A small network was shown many inputs. Here are its activations along a few directions, one row for each input.
Each table varies a few parts of the input and shows all the possible inputs, shuffled.
Descriptions start from the smaller parts, as in this example, which fits no table here: ring(5) and (point or line(11) or (values(3) and line(4))).
Shared parts are said once, and a part with two or three values counts as separate values.

Table:
row 1: [  3  42 -52 -21 -33  13  11 -33 -41   3  71]
row 2: [  6 -43  -1  49  24  17 -25  43  22  -1 -17]
row 3: [ -5 -19  40  42   8 -11  29   4 -11  -3 -31]
row 4: [ 21 -24  -8  38  12  25  -5   4  27   8 -46]
row 5: [  5  33 -28 -19 -16 -10 -50  15  24 -47 -25]
row 6: [-13  62   0 -24  -9 -47 -35 -40 -11 -35  -2]
row 7: [38  0 19 -5 11 67 77 61 14 91 26]
row 8: [-19  18   7 -43  -6 -24 -36 -59   1 -20   3]
row 9: [ 10  -3  -6 -24 -32   9 -65  -9  24 -23 -14]
row 10: [-31   5  17  -6   9 -69  35 -30 -42 -21   1]
row 11: [ -1 -50   3  14   0  46  -7  15  45  -2 -47]
row 12: [ -3 -49  -1  38  -2  21  -8  17  27 -30 -10]
row 13: [-23   1  30   7  42 -37   9 -32 -36 -12   3]
row 14: [-12 -45  38  45  42  -4  25  14 -13   3 -23]
row 15: [ 14  29  23 -47   8  18  58   8  -8  89  43]
row 16: [-29 -12  37 -25  19 -28  11 -45  -8   7 -15]
row 17: [-32 -12  47  35  22  -2  28  22 -13 -17 -26]
row 18: [-33  -5  53   7  16  13  30  24  19   6 -46]
row 19: [  8 -24 -19   4  -8  21 -54 -28   1 -43   1]
row 20: [-54  17  27 -13  14 -36  12 -14 -50 -33   2]
row 21: [ 26  46 -29 -70 -25  11  19  19  -4  23  72]
row 22: [ 16   5 -24   6  -6  -6 -67 -17  21  -4 -28]
row 23: [ 16  -5 -26  10 -28 -22 -54  -9   3 -51   9]
row 24: [ 21  -9 -15  36 -15  56  76  16 -31  61  33]
row 25: [ -1  -7  34  29  36 -11  41  -3   3  14 -48]
row 26: [ 15 -33  -3  42  -4  17  -3  19  30 -24 -12]
row 27: [ 72  16 -50 -43 -27  49  -4  60  21  31  71]
row 28: [ 29  -1 -79   0 -56  39 -18  20 -16  26  50]
row 29: [-11 -17  50  16  29   0  37   4  23  15 -62]
row 30: [  3 -25   6  20  10   8 -18  39  60  -6 -44]
row 31: [-31  34  29  -6  25 -44  13 -17 -27   0 -25]
row 32: [-30  32  -5 -33 -10 -36 -35 -36 -26 -63  28]
row 33: [ 25 -19 -59  37 -38  58  22  61  18  69  36]
row 34: [-21  29  -8 -16  22 -47 -37 -32 -16 -44  22]
row 35: [-19  33  -5 -22 -17 -55 -26 -39 -26 -37  11]
row 36: [ 23 -37 -22  16   8   1 -66 -20   7 -19   3]
row 37: [ 73 -35 -29 -18 -18  72  36  97  47  86  32]
row 38: [-29  14  37 -21  30 -39  20 -37  -4   0 -32]
row 39: [ -9  31  -5 -42 -11 -44 -24 -54  -7 -39 -13]
row 40: [-17  26 -25   5 -25  11  48  -8 -47  43  52]
Question: Changing only one part turns row 26 into row 3. The same change can be made to row 33. Which row results?
Answer: row 24
Question: What do these inputs look like to the network?
Answer: ring(5) and (values(2) or ring(6))
Question: Change only the values(2) part in row 24. List by row number the other rows that result.
Answer: row 7
Question: Change only the ring(5) part in row 2. List by row number the other rows that result.
Answer: row 13, row 14, row 34, row 36

Table:
row 41: [ 11  -3  -7 -45   4 -15 -29 -36   4  -4  23]
row 42: [  5  -4  34 -31  28 -24   4  -4 -17 -20  35]
row 43: [ -8  20 -32  49 -13   8   0   1   8 -16 -17]
row 44: [ 17 -41 -18  21  -4  33 -20 -16  10  13  13]
row 45: [ -1  18  47 -15  42 -38  20 -24 -17  -4 -13]
row 46: [  3 -19  58  -1  38  -3  15   4   3   4 -28]
row 47: [ -8 -14  26 -19   3  15  -9 -12  34 -14 -47]
row 48: [  6  21 -19 -26  10 -48 -14  -2  15 -16 -29]
row 49: [-29   4   4 -14 -12 -35  26   1 -28 -28  44]
row 50: [  0  32 -32  -4 -26 -43 -13  -8 -18 -13 -20]
row 51: [ 23   0 -45  38 -38   4 -15   3 -13  -4  30]
row 52: [-29   2   7  48  17 -12  43  -1 -21  -5 -13]
row 53: [ 18  39 -20 -25 -29  42  33  58  19  61  18]
row 54: [-28 -12 -11  20 -13  25 -25  -4 -26  -4  27]
row 55: [-14  22 -11 -46 -27  62  37  37  18  55   8]
row 56: [-14  -6  21  48  13   9  17   0 -32   5  40]
row 57: [ -6 -27  23  49  26   5  28  12  13  14 -38]
row 58: [ 17 -42  29  33  26  31  11  13 -18   6  23]
row 59: [ 25 -20 -23  37  -5  30 -31  25  26   7  20]
row 60: [ 12 -48  13 -15  11  -5  13  12  22 -12  17]
row 61: [ 20  -8  -1  -9  11 -12 -27  19  29   4 -33]
row 62: [-20  10  -6 -18 -24 -24 -28 -26 -14   3  38]
row 63: [ 10  32 -24  -8 -35 -11 -15  -3 -21 -26  29]
row 64: [-13   9  -5 -51  12 -25  -7 -25  -2 -25 -32]
row 65: [ -4 -17  27 -25  15  29 -45  -8  22   0  15]
row 66: [-15   5 -21  27  -3   0 -12 -32 -24  13 -29]
row 67: [ 30  25  -8 -20   5 -19 -39  -8  10  -3  30]
row 68: [ 37 -19  -7 -14   3   7 -38  24  18  -8   3]
row 69: [  7  25  18 -22   7  47  75  40  -4  62  25]
row 70: [-35  41   6 -17  -8 -12  -6 -31 -29 -22 -31]
row 71: [ -2 -20 -10  30 -25  17   9  35  45 -19 -47]
row 72: [  8 -32 -17  24  -9  13  -3 -23  14  16 -53]
row 73: [-24  28   4   1   0 -51  48 -22 -22 -22  -9]
Question: Changing only one part turns row 58 into row 44. The same change can be made to row 42. Which row results?
Answer: row 41
Question: What do these inputs look like to the network?
Answer: values(3) and (point or (values(2) and ring(5)))
Question: Change only the values(2) part in row 60. List by row number the other rows that result.
Answer: row 46
Question: Change only the ring(5) part in row 57. List by row number the other rows that result.
Answer: row 45, row 46, row 52, row 73

Table:
row 74: [  4   6  -6 -27  -8   2 -11 -40 -15   5  48]
row 75: [-12 -12  22   3  19  16  26  -6 -20   5  12]
row 76: [ 45 -36 -48  37 -40  80  -2  52  19  49  18]
row 77: [-21   2  -2  28   1 -18 -27   6   4 -32 -13]
row 78: [-15  14 -36  -6 -38 -15 -37 -19 -12 -41  19]
row 79: [ -8  21 -14 -50 -11 -10   3 -14 -10  19   6]
row 80: [ 16   1   8  -8  27 -23 -25  -7   4 -25   5]
row 81: [  5 -32  30  21  26 -14   5 -16   1  -8 -19]
row 82: [ -7 -29  29  21  23   9  24 -14  -5 -14  -6]
row 83: [-23   3  19 -12  10 -10 -21   3  16 -13 -45]
row 84: [-20 -18   3  41  -3   0  21  -6 -13 -18 -20]
row 85: [ 55 -51 -20  15 -17  73   0  41  40  63  30]
row 86: [-11 -18  19   1  25  -9 -38 -27  -2 -20 -19]
row 87: [  4  -5  25   9  17 -14  47  21  17   6 -27]
row 88: [ -4  20 -21  11  -8 -18 -41 -13  -8 -39 -11]
row 89: [  6  20   5 -31   9 -25 -21   8  20 -17 -38]
row 90: [  3  17  13 -23  10   6   7 -11 -25  16  31]
row 91: [ -7 -13   3  41  14 -23   9 -12  -6 -12 -26]
row 92: [  1  -6  22   7  20 -25  21  13  23   4 -42]
row 93: [ -9  30  -7   4 -23  -4  12   8 -28   7  29]
row 94: [ 47 -25 -27   5 -13  79  18  59  49  55   7]
row 95: [-10  22 -38  -6 -36  -7 -15 -19 -21 -14  32]
row 96: [-13  38  13 -28  -3  -4  17   0 -11  29   5]
row 97: [ 12  -6  -7 -35  -2 -18 -24 -12  -6 -23  29]
row 98: [  3  23 -15 -40  -5 -28 -17 -20   4  -5  -8]
row 99: [-8 21 25 -6  7 -3 44 25  7 17 -7]
row 100: [-33  12   2  29  -4   4  25   1 -24   4  11]
Question: Changing only one part turns row 88 into row 89. The same change can be made to row 95. Which row results?
Answer: row 79
Question: What do these inputs look like to the network?
Answer: values(3) and (point or ring(8))
Question: List by row number the other rows that have the values(3) part in common with row 82.
Answer: row 74, row 75, row 80, row 81, row 85, row 86, row 90, row 97
Question: Change only the values(3) part in row 99. List by row number the other rows that result.
Answer: row 75, row 100
Question: Change only the values(3) part in row 83. List by row number the other rows that result.
Answer: row 77, row 86
